These are the activations of a small neural network, seen along a few directions. Each row is one input.
In each table, some parts of the input vary, and every possible input appears once, in random order.
Descriptions start from the smaller parts, as in this example, which fits no table here: one of 2 separate values, together with either a single point or one of 9 places around a ring or (one of 6 places along a line, together with one of 8 places around a ring).
Shared parts are said once, and a part with two or three values counts as separate values.
(in the rows, 128 means zero)

Other details of the inputs shift rows strongly along two fixed directions, in all tables alike. That doesn't count.

A family of inputs:
x1: [166 116 150 145 155 169  60 175 165  54 203 145 183  97 134]
x2: [158 127 135 139 174 152  67 163 131  61 210 137 169 113 126]
x3: [110 124 119 127 103 137 167 118 119 167 100 112 107 180 153]
x4: [ 78 147 114 108 117 119 150 104 124 149 106 100 108 181 109]
x5: [197 186 105 163  98 113 139  99  61 117  72 105 208  71 123]
x6: [ 90 105 151 101 104 124 161 112 124 152  95 121  98 171 125]
x7: [102 151 116 119 111 102 139  99 161 172  92 116  90  89 129]
x8: [ 95 114 129  95 132 108 174 106  98 147  99 115  97 171 110]
x9: [164 133 151 133 151 172  59 182 172  46 200 162 178  87 138]
x10: [ 89 130  91 108 128 103 159 106  88 145  99 113 108 185 122]
x11: [127 143 102 142 115 105 151  85 145 189  96 117  81 119 128]
x12: [101 139 115 130 118  96 146  97 162 180  90 103  87 114 126]
x13: [193 170 110 206  88  87 152 128 108 160  78 124 178  23 135]
x14: [178 149 139 139  94 102 155 108  58  93  53 106 197  44 113]
x15: [101  98 114  93 142 120 146 135 107 128 133 130  88 185 128]
x16: [115  94 162 122 144 168  93 155 164 105 173 142 120 161 142]
x17: [163 161  96 170  96  84 155 100 122 166  77 105 128  67 145]
x18: [132 117 113 134 139 152 109 154 146 111 177 130 135 157 145]
x19: [103 134 132 135 130 125 115 144 176 167 141 145 103  85 120]
x20: [ 98 129 101 103 136 115 151  94  95 151  95 120 104 189 108]
x21: [186 103 155 150 148 178  75 157 133  83 181 154 164 111 154]
x22: [137 117 137 162 158 123 101 157 175 146 174 147 121  92 123]
x23: [195 161 145 171  87 125 162 108  82 127  65 106 209  60 146]
x24: [ 62 122 123  83 146 133 120 129 136 105 141 139  90 177 109]
x25: [206 149 124 140 104 107 155 103  46 109  58 120 195  58 119]
x26: [178 161 156 136  66 114 157 115  78 105  52 130 193  38 137]
x27: [118 125 115 125 129 150 129 122 147 145 145 130 117 182 128]
x28: [114  94 133 107 125 133 145 140 119 138 136 135  95 181 147]
x29: [ 85 131 112 106 139 107 162  97  97 144 104 109 112 177 107]
x30: [116 124 105 121 150 138 100 148 126 108 178 127 122 173 135]
x31: [166 109 152 170 165 141  55 184 181  98 201 156 156  41 127]
x32: [ 94 134 132 100 155 151  84 156 157  82 184 144 111 158 121]
x33: [ 82 134 144 100  98 141 159 119 148 161  94 132  93 177 138]
x34: [190  91 161 132 148 163  81 160 117  77 178 162 160 106 143]
x35: [ 72 104 139  72 137 135 131 136 133 110 138 146  77 170 110]
x36: [132 128 120 159 130 120 129 127 155 180 138 144  99 112 118]
x37: [106 126 125 124 135 143 137 130 154 139 155 120 124 173 127]
x38: [127  84 161 110 152 147 112 151 136 107 176 147 115 157 137]
x39: [ 71 128 116  99 129 111 152 100 108 135  97 108 106 175 102]
x40: [122 130 119 142 144 107 127 115 167 161 135 115  93 111 132]
Each input here is: one of 5 places along a line, together with either one of 2 separate values or one of 6 places around a ring.
Question: The inputs of x30 and x32 match in every part but the place on the line of 5. If x18 is changed in the same way as x30 into x32, which row does it become?
Answer: x9
Question: The inputs of x39 and x29 match in every part but the place on the line of 5. If x6 is changed in the same way as x39 into x29, which row does it become?
Answer: x38
Question: Which other rows agree with x36 in the place on the line of 5? List them by row number.
Answer: x5, x11, x20, x21, x25, x27, x34
Question: Change only the choice among 2 separate values in x31. List by row number the other rows that result.
Answer: x12

A family of inputs:
x41: [135 147 121 145  92 111 169 108 115 168  75 114 133 113 131]
x42: [126 151 117 140  99 111 167 101 121 170  76 113 128 119 125]
x43: [128 155 110 136 107  98 156 101 109 152  77 107 136  96 118]
x44: [110 117 140 106 137 137 125 136 128 108 141 131 123 152 122]
x45: [113 156 117 131  93 103 178  94 114 180  60 110 122 122 122]
x46: [216 153 127 179 132 123  90 145 108  74 136 131 213  13 131]
x47: [138 106 138 134 158 152  86 156 162 106 189 148 123 128 139]
x48: [136 150 123 133  98 117 164 106  90 136  75 109 162 125 123]
x49: [140 108 138 133 153 152  83 156 164 105 186 148 122 125 135]
x50: [135 110 126 134 167 140  84 155 159 105 192 143 120 128 131]
x51: [147  99 142 125 156 154  87 156 127  81 180 149 142 135 131]
x52: [108 115 136 119 140 134 113 134 154 127 145 138 105 136 128]
x53: [153 159 118 132 101 113 152 108  81 118  79 113 168  96 126]
x54: [217 150 145 171 123 134  90 149 112  74 132 137 213   9 139]
x55: [119 157 113 141  98 100 172  96 114 176  72 107 123 125 119]
x56: [ 66 110 127  97 133 129 137 120 165 166 135 129  60 189 124]
x57: [ 68 108 126 105 144 126 128 126 162 155 149 131  65 183 120]
x58: [128 106 140 113 148 144 109 144 123 101 158 142 127 146 127]
x59: [145 120 128 126 146 146  97 145 120  86 161 136 144 133 137]
x60: [212 147 137 172 118 134 100 140 113  89 131 130 201  34 144]
x61: [117 143 124 111  96 104 182  92  89 155  58 108 126 139 118]
x62: [126 158 118 140 100 101 164 102 109 164  76 111 134 106 119]
x63: [133 117 136 125 139 146 115 142 122 104 150 129 143 146 133]
x64: [136 108 136 136 162 145  85 156 159 105 193 145 121 130 135]
x65: [ 91 102 129 114 137 138 132 135 162 160 154 135  75 184 139]
x66: [122 112 126 127 165 137  85 154 156 106 185 143 116 124 125]
x67: [141 113 137 115 156 149  85 155 128  65 177 144 140 119 130]
x68: [ 73 106 129 104 133 131 141 131 163 169 140 136  65 189 128]
x69: [ 78 114 115  95 137 133 134 123 135 139 140 129  83 207 123]
x70: [120 151 125 120  96 111 176 100  91 148  67 108 146 134 118]
x71: [144 142 122 133 102 117 166 103  82 142  75 110 150 128 130]
x72: [ 75 106 130 103 129 127 142 128 160 163 132 132  67 182 128]
Question: What is each input in this table made of?
Answer: one of 4 places along a line, together with either one of 3 separate values or one of 5 places along a line
Question: The inputs of x67 and x53 match in every part but the place on the line of 4. If x72 is changed in the same way as x67 into x53, which row does it become?
Answer: x68
Question: Change only the place on the line of 5 in x60. List by row number the other rows that result.
Answer: x47, x50, x64, x65
Question: Which other rows agree with x42 in the place on the line of 4? List them by row number.
Answer: x41, x46, x48, x49, x51, x55, x69
Question: Change only the choice among 3 separate values in x44. List by row number the other rows that result.
Answer: x61, x67

A family of inputs:
x73: [166 118 163 152 140 174  85 164 133  78 169 141 181 110 151]
x74: [179 122 121 155 155 145  88 165 116  71 191 147 176  95 137]
x75: [ 78 103 150  97 144 128 124 135 145 122 148 134  97 162 105]
x76: [160 116 148 129 137 165  85 144 132  86 164 142 144 132 157]
x77: [147 142 135 118  88 121 161  95 102 135  63 118 142 101 138]
x78: [146 152 115 153 110 112 169  96  86 149  81  98 174 117 113]
x79: [157 155 101 147  94 109 170 112  93 150  86 111 156 125 129]
x80: [ 84  98 155 103 129 150 137 136 160 141 138 137 103 177 127]
x81: [ 58 173  89 124 136 129  89 120 195 144 139 133  93 135  96]
x82: [ 80 108 143 104 153 121 115 134 137 117 154 131 104 163 100]
x83: [ 86 110 125  86 154 119 119 116 128 116 143 131  72 170 111]
x84: [183 114 125 136 153 148  83 140 125  80 170 136 161 117 140]
x85: [178 124 132 152 133 155  89 170 128  80 184 147 165 115 148]
x86: [138 148 129 130  78 116 171 121 104 147  69 127 152 101 141]
x87: [ 95 114 136 109 111 143 143 141 145 149 136 141  94 184 147]
x88: [157 115 148 141 177 138  63 164 118  52 191 144 179  81 113]
x89: [172 129 147 151 121 161  92 169 125  82 168 149 170 106 159]
x90: [137 160  97 136 110  97 167 114  79 145  78 111 151 113 120]
x91: [169 203 119 168 120 114  99 131 177 100 138 100 189   6 139]
x92: [ 91 115 114  92 161 121 118 115 118 122 145 128  85 170 115]
x93: [144 145 116 146 105 120 169 103 103 155  83  98 162 137 116]
x94: [148 153 126 153  93 128 168 107  98 149  77 100 168 131 127]
x95: [133 152 117 140 117 104 159 101  85 144  77  99 166 115 106]
x96: [ 94 105 139  93 124 149 134 116 148 145 129 133  79 196 146]
x97: [153 114 142 128 149 140  82 175 126  58 178 159 153  77 129]
x98: [ 85 102 153 110 126 156 139 133 156 146 136 132 102 194 137]
x99: [105 111 108 106 154 133 128 110 127 138 147 124  95 189 128]
x100: [158 147 144 169  93 116 161 108 144 221  87 128 129  63 124]
x101: [126 114 135 156 144 114 134 125 188 201 143 147  75 122 124]
x102: [ 81  97 155  92 137 135 134 137 158 135 138 136  92 169 114]
x103: [134 146 123 123  89 108 173 124 102 142  65 124 141  95 127]
x104: [161 119 137 136 161 132  70 178 116  49 185 157 163  72 125]
x105: [ 93 121 111 109 153 117 122 143 118 123 151 136 104 156 117]
x106: [ 81 104 130  80 146 129 127 116 137 121 139 133  64 172 114]
x107: [151 147 109 184 109  83 161 107 141 192  85 116 114  63 140]
x108: [149 132  98 178  98  80 141 108 137 191  77 104 106  57 149]
x109: [146 153 103 124 121 103 151  90  78 135  75 104 147 113 121]
x110: [106 114 119 105 129 144 132 113 138 146 137 123  86 208 139]
x111: [ 84  98 135  76 139 134 137 119 149 136 128 134  60 180 122]
Question: What is each input in this table made of?
Answer: either one of 2 separate values or one of 4 places along a line or (one of 3 separate values, together with one of 11 places around a ring)
Question: Start at x87 and move only the place on the ring of 11, one step at a time. The first step leads to x86. Which rows follow, in order?
Answer: x103, x97, x104, x105, x90, x74, x79, x85, x89
Question: Start at x100 and move only the place on the line of 4, one step at a time. The first step leads to x101. Which rows follow, in order?
Answer: x107, x108
Question: Change only the choice among 3 separate values in x94. List by row number the other rows that result.
Answer: x85, x110
Question: List by row number the other inputs of the same sort as x91.
Answer: x81
Question: Change only the place on the ring of 11 in x92. List by row number the other rows that result.
Answer: x76, x77, x83, x84, x96, x99, x106, x109, x110, x111

A family of inputs:
x112: [126 112 120 120 157 132 101 140 129 102 161 129 128 132 122]
x113: [109 140 127 107 114 124 150 117 119 137  98 127 121 142 118]
x114: [144 140 133 134  94 119 158 109  94 131  80 114 155 107 130]
x115: [104 109 138 109 132 139 138 130 130 140 131 130 101 173 136]
x116: [121 134 112 147 124 121 129 136 155 152 136 126 117 124 137]
x117: [109 131 128 135 123 106 148 117 143 170 106 128 106 115 114]
x118: [ 89 124 124 101 139 129 134 125 131 130 133 132  99 161 121]
x119: [136 150 114 145 107 117 156 102  99 143  89 109 147 129 126]
x120: [136 154 122 130 109  99 151 106  98 123  87 109 149 102 123]
x121: [211 142 149 176 138 144  70 154 145  72 159 140 203  12 142]
x122: [130 117 122 127 155 141  98 142 132 105 170 135 132 139 126]
x123: [124 129 128 121 115 126 161 118 119 150 108 120 121 160 129]
x124: [154 141 124 140 113 128 138 121 103 133 110 123 151 125 129]
x125: [117 102 134 123 150 142  98 147 171 136 182 148  82 140 138]
x126: [109  96 146 105 150 152  91 157 151  97 170 150 109 160 130]
Question: What is each input in this table made of?
Answer: either one of 4 separate values or one of 11 places around a ring
Question: Which of the alternatives is x118?
Answer: one of 11 places around a ring
Question: Start at x112 and move only the place on the ring of 11, one step at a time. The first step leads to x120. Which rows follow, in order?
Answer: x118, x113, x126, x114, x115, x123, x124, x119, x122

A family of inputs:
x127: [141 113 116 114 155 158  66 163 138  76 180 159 130 125 139]
x128: [ 74 147 121  97 119 132 152  95 143 158  91 118  97 190 113]
x129: [147 109 151 129 136 164  95 174 158  85 184 146 143 124 165]
x130: [ 64 127 135  97 128 106 160  98 116 138  89 104 101 171 100]
x131: [ 94 107 125  91 124 127 168  92 122 172 112 126  66 201 112]
x132: [ 82 127  99  84 121 110 155 116 114 154 110 130  75 185 110]
x133: [ 76 122 143  89 110 121 176 121 119 171 110 139  86 196 119]
x134: [ 73 115 105  89 128 102 154 118 107 140  94 112  81 173 114]
x135: [200 158 124 155  86 115 155  92  95 126  70  95 175  71 161]
x136: [ 70 130  93 122 123 113 141 116 132 170 129 126  75 198 127]
x137: [140 110 107 144 180 132  80 169 138  89 214 150 134 127 129]
x138: [136 129 125 142 168 141 104 147 143 109 176 124 162 121 110]
x139: [149 119 117 124 148 141  75 162 149  69 190 140 128 118 159]
x140: [153 101 138 151 158 153  78 144 142 112 186 143 130 141 142]
x141: [179 131 139 144 103 107 158  93  63 112  59 102 180  62 124]
x142: [155 178 127 155  91 102 138 102 124 155  76 104 174  13 117]
x143: [167 146 135 173  75 100 162 122 136 150  60 133 174  29 125]
x144: [ 92 112 118  98 120 145 157  89 134 177 102 124  71 203 130]
x145: [134 125 130 146 165 130  84 159 170 102 187 159  93  74 136]
x146: [160  99 154 144 168 133  64 157 178 125 181 151 106  86 139]
x147: [142 108 156 123 140 173  90 172 141  90 172 164 145 130 148]
x148: [142 106 150 151 136 166  87 178 148  98 186 150 141 133 135]
x149: [182 160 125 173  91 109 172 132  86 144  79 105 196  72 120]
x150: [170 185 121 151  87 112 149  97 108 111  67  94 192  68 137]
x151: [ 78 145 128  90 122 115 163  96 127 152  98 120  97 181  98]
x152: [127  87 172 113 155 147  96 171 123  74 178 153 146 116 138]
x153: [163 183 123 169  95 116 144 100  95 130  73  97 200  70 116]
x154: [ 95 106 107 125 152 114 160 108 136 193 130 116  86 206 120]
Question: The inputs of x142 and x145 match in every part but one. If x128 is changed in the same way as x142 into x145, which row does it become?
Answer: x127
Question: What is each input in this table made of?
Answer: one of 4 separate values, together with either a single point or one of 6 places along a line
Question: Change only the place on the line of 6 in x130. List by row number the other rows that result.
Answer: x128, x138, x150, x151, x153
Question: Which other rows agree with x131 in the choice among 4 separate values? List them by row number.
Answer: x135, x140, x141, x144, x146, x154
